Input:
[[ -4 -31  -8 -16   4  27 -25  11  -8]
 [-33  -5 -26 -14 -34  12 -31  12 -19]
 [-28   2 -27 -18 -16   6 -33  11 -11]
 [-27   2 -24 -20  -8   5 -41  16  -3]
 [-18 -19 -23 -18  -9  22 -38  33   6]
 [-34  -7 -25 -14 -38  14 -30  13 -19]
 [ -5 -34 -18 -15  -5  26 -25  16   0]
 [-31  -1 -27 -15 -25   9 -31  10 -16]
 [-13 -33 -23 -15  -8  26 -30  24   7]
 [-18 -12 -22 -20  -8  19 -40  34   5]
 [ -4 -30  -7 -17   7  25 -24   8 -11]
 [-27   2 -25 -18 -10   5 -38  14  -5]]
Output: -4

Input:
[[618 301 151 872 603 814 349 486 813 490 485 514]
 [ 96 513 386 247  37 207 689 225 208 367 714 635]
 [309 317 753 523 589 554 867 656 316 202 657 192]
 [782 638 467 554 595 282 788 383 200 363 664 149]
 [331 635  93 866 745 207 480 706 527 522  59 469]
 [597 370 521 463 494 678  33 863 148 849 332 819]
 [515 514 191 467 250 256 206 415 836 193  37 112]
 [717 822 180 100 611 228 484 356  86 747 673 671]
 [775 769 137 423 584 179 575 718 186 229 836 654]
 [838 618 553 151 110  54 232 427 608 329 745 307]]
Output: 618

Input:
[[ 21  23  -9  27  28  37  -6 -16  -9 -15]
 [ 27  29 -11  29  23  30 -15 -10 -20 -16]
 [ 23  23 -13  24  20  33  -9 -14 -12 -14]
 [ 22  22  -9  31  31  43  -8 -13 -12 -16]
 [ 22  20  -8  33  21  44  -6  -7  -9 -13]
 [ 28  25 -13  24  34  19 -11 -12 -16 -11]
 [ 25  31  -9  33  26  33 -11  -7 -12 -15]
 [ 30  26 -12  33  21  20 -10  -6 -14 -11]
 [ 40  32  -9  37  19  18 -16  -7 -35 -12]
 [ 40  32 -10  32  19  22 -16  -9 -26 -13]
 [ 33  22 -11  24  18  22 -11 -13 -18 -11]
 [ 30  20  -8  37  20  22 -10  -6 -12 -11]]
Output: 21

Input:
[[159 178 131  34 119 159 140 206  87  56 144 107 142 149 140]
 [121 119 205  72  97 103 210 136  68 136 186 165 133 120  91]
 [132 149 171  93  82  96 223 105 163 129 128 214  96  94  95]
 [106  71 176 172 117 109 152 118  51 126 112 201  85  91 183]
 [130 163 155 120 125 122 131 165 104  33  86 224  88 149 177]
 [220 106 161 103 178 192 157 199 126 110 172 156 138 131  72]
 [142 151 198 182 192 106 169 154 114  84 143 220  89 164 100]
 [156 152 147 149 181 125  68 195 101  26 127 143 162 154 174]
 [124 152 135 201 152 115 163  87 202 146  90 213  66 138 104]
 [139 101 143 181 164 180  73 145 114 101  97 219  93 202 149]
 [178 160 103  69 113 190 106 186 151  50  83 175 113 152 156]]
Output: 159

Input:
[[-424  560  298  932  581   36  616  655 -297  609   -4  -73]
 [ 587 -378  208   85  175 -417   93  202  364  244  740  879]
 [-128  166  304  221  -23   46  161   45   30  385  294  182]
 [  76  277  171  799  146  326  251  327  112  214  346  410]
 [-356   55  -81   39  308  383 -365  188 -306 -271 -113   34]
 [ 680  982  315  529  435  321  981  372  526  335  427  511]
 [-573 -210 -286  305  540  264 -213  163 -399 -127   57   -5]
 [  53  103  115  385  565  165  -54 -240 -225  -48  293  379]]
Output: -424
---
[ 4.04 -1.31  4.59 -5.96  2.55] --> -5.96
[0.07 1.54 4.36 4.57 4.43 4.76] --> 4.43
[ 1.09  0.81  4.97 -0.30  4.11] --> -0.30
[-3.41 -5.60  1.45 -1.79] --> 1.45
[ 1.39 -2.73 -4.65 -4.64 -0.76 -6.58  4.20] --> -6.58
[-4.17 -2.87 -1.49 -5.23  6.36  2.18  3.63] --> 2.18
[-1.37 -3.71 -3.39 -0.23 -5.35  3.88] --> -5.35
[ 5.85  1.11 -0.39 -1.78  4.17 -2.31] --> 4.17
[-3.18 -3.12  0.84 -4.73  2.41] --> -4.73
---
[  55.57   29.56  -40.64  109.93    1.61  -28.90 -195.05] Answer: 55.57
[-16.39   1.09   1.99  -0.11 -18.33   4.05  16.43] Answer: -16.39
[-0.05 -0.18  0.15 -0.11 -0.10] Answer: -0.05
[  9.7  12.3 -16.7   6.1] Answer: 9.7
[ -27.7   17.1   68.1  105.7 -144.4   73.1  197.7] Answer: -27.7
[-0.181  0.086 -0.023 -0.143  0.112] Answer: -0.181
[-0.096  0.067 -0.092 -0.114  0.168  0.006] Answer: -0.096
[  0.522  14.720  -9.321 -11.339  -5.733] Answer: 0.522
[ 0.328 -0.171  1.215 -1.061] Answer: 0.328
---
[[  -6  338 -319 -451 -451 -606]
 [ 448  565  369  -68 -836 -101]] Out: -451

[[219 100 126 214]
 [ 51 133 139  45]] Out: 126

[[1140 3902 1889 3364 3358]
 [3643 3831 7252 8887 8553]] Out: 3364

[[ 75  78 103 194 206 214  62]
 [ 52  86  62 201 218 245 220]] Out: 214

[[  5 -28   9   2]
 [ 35 -47 -36 -19]] Out: 9

[[43  9 26 16 70]
 [31  6 55 80 29]] Out: 16
---
[[-177.301, 19.681, 157.741, 15.702, -60.407, 37.997, 104.464],
 [24.192, -15.247, 45.427, 117.694, 1.970, -27.412, 84.849],
 [-176.769, 38.086, 157.469, 21.652, -57.946, 29.618, 105.014]] out -177.301, 105.014

[[13.902, 13.166, -4.079, -3.115, -15.687, 10.297],
 [-2.643, 0.705, -2.100, 2.465, -2.460, -1.552]] out 13.902, -1.552

[[-0.093, -0.127, 0.102, 0.164, -0.130],
 [-0.160, 0.055, 0.091, 0.067, -0.179],
 [0.024, -0.020, -0.079, 0.007, -0.122]] out -0.093, -0.122

[0.17, 0.04, -0.14, -0.18, -0.20, 0.13, -0.05] out 0.17, -0.05

[[0.05, 0.18, 0.04, 0.18, -0.03, 0.06],
 [-0.18, -0.11, -0.16, 0.05, -0.08, -0.15]] out 0.05, -0.15

[-123.1, 86.2, -91.0, 101.4, 161.3] out -123.1, 161.3
---
[[-0.36 -1.94 -1.90 -1.67  3.78  0.94]
 [ 1.27  0.83  1.11  4.28  2.67 -5.28]
 [-1.59 -0.38 -0.74  5.92  3.56  2.17]]: 5.92

[[-2.79 -0.27 -2.52 -0.41 -2.10]
 [-3.73  0.67 -2.48  0.55 -1.66]
 [-6.64  3.90 -3.26  3.67 -2.93]]: -3.26

[[ 1.20  1.60 -2.62 -1.13  1.34 -1.04]
 [ 0.39 -0.36  1.18 -1.14 -5.64 -0.98]
 [ 1.51  1.44  2.95 -0.49  4.63 -1.27]]: -0.49

[[-0.91  1.37  1.55  0.27  0.85 -3.46]
 [-1.52  0.22 -0.43  2.17  0.01 -5.25]
 [ 0.36  0.27  0.51 -1.10  0.12  0.99]]: -1.10

[[ 2.45 -0.57  4.91  1.92]
 [ 2.45  0.77 -4.58 -1.09]
 [ 5.44  1.44  0.16  0.11]]: 1.44

[[ 3.08  0.18  1.01  0.54  6.51]
 [ 0.73  0.33  2.00  1.86  0.22]
 [-1.18  0.22  0.75  0.61 -5.89]]: 0.75

[[-1.42 -0.21  6.47 -2.64  1.31 -2.74]
 [-0.35 -0.89  4.99 -4.24  2.35  2.88]
 [ 1.36 -2.49 -0.92 -1.13 -2.13  0.98]]: -1.13
---
[[32, 38, 53, 29],
 [9, 47, 45, 82],
 [41, 33, 74, 64]]: 45

[[85, 62, 64, 77, 65],
 [30, 26, 44, 68, 16]]: 77

[[34, 2, -2, -20, 3, 6],
 [42, 4, 10, -36, 5, 14],
 [-23, 7, -3, 36, -1, -12]]: 5

[[38, 175, 45, 47, 49, 28],
 [97, 34, 95, 104, 104, 234]]: 49

[[5595, 7615, 9017, 6677],
 [1175, 7206, 3603, 6614]]: 9017

[[43, 65, 50, 82, 58, 43, 41],
 [18, 69, 62, 52, 68, 41, 66]]: 43
---
Input: ((11.12, 3.04, 10.07, -3.79, 4.51, 7.93), (3.68, 5.22, 3.31, 5.22, -3.80, 3.31), (-5.24, 10.46, -4.82, 19.07, -15.30, -1.67))
Output: 19.07
Input: (0.005, -0.161, -0.003, 0.070, -0.140, 0.134)
Output: 0.070
Input: (0.602, -0.714, -0.182, -0.446, 1.076, -1.431)
Output: -0.446
Input: ((-7.04, -5.20, -12.16, 13.14, 9.05, 3.73, 21.55), (2.41, 7.56, 5.76, 4.59, 4.87, 7.67, 2.90), (0.32, 1.04, -13.94, -4.06, -6.33, 20.05, 3.69))
Output: -6.33
Input: ((3.41, -14.99, -16.68, 18.02), (6.14, -19.22, -2.54, 2.63))
Output: -19.22
Input: ((-1.252, 5.955, -0.473, -3.485), (0.059, 6.428, -1.219, -3.547), (-17.319, 18.907, -18.321, -3.154))
Output: 18.907
Input: ((-61.59, 36.16, -70.45, -3.14), (-44.82, 68.70, 127.42, -106.24))
Output: 68.70
Input: (4.97, -14.58, 0.40, 12.49, 2.64, 10.61, 15.36)
Output: 2.64
---
[ 17 132  72 111  35 196  12] ans = 17
[143  82 171 101 217  41] ans = 143
[7 3 1 6 0] ans = 7
[ 687  225 -480 -658] ans = 687
[93 56 71 23 47] ans = 93
[4 4 7 1] ans = 4
[8572 6742 5390 4388 3189 3056 5073] ans = 8572
[101  48 227  24 217 112 141] ans = 101
[ 739 -738  491  899] ans = 739
---
[ 1.01 -1.58 -3.45 -3.32 -1.37 -4.78]	-1.58
[-2.15 -5.21 -2.43  2.38]	-5.21
[-3.56 -6.62  3.28  6.24  4.75 -1.78]	-6.62
[-2.48 -1.08 -6.18  0.00]	-1.08
[5.87 0.23 4.03 4.58]	0.23
[4.49 4.91 4.01 2.88 0.52 3.89 3.16]	4.91
[ 4.36 -5.67 -4.24  3.41  4.86  1.60]	-5.67
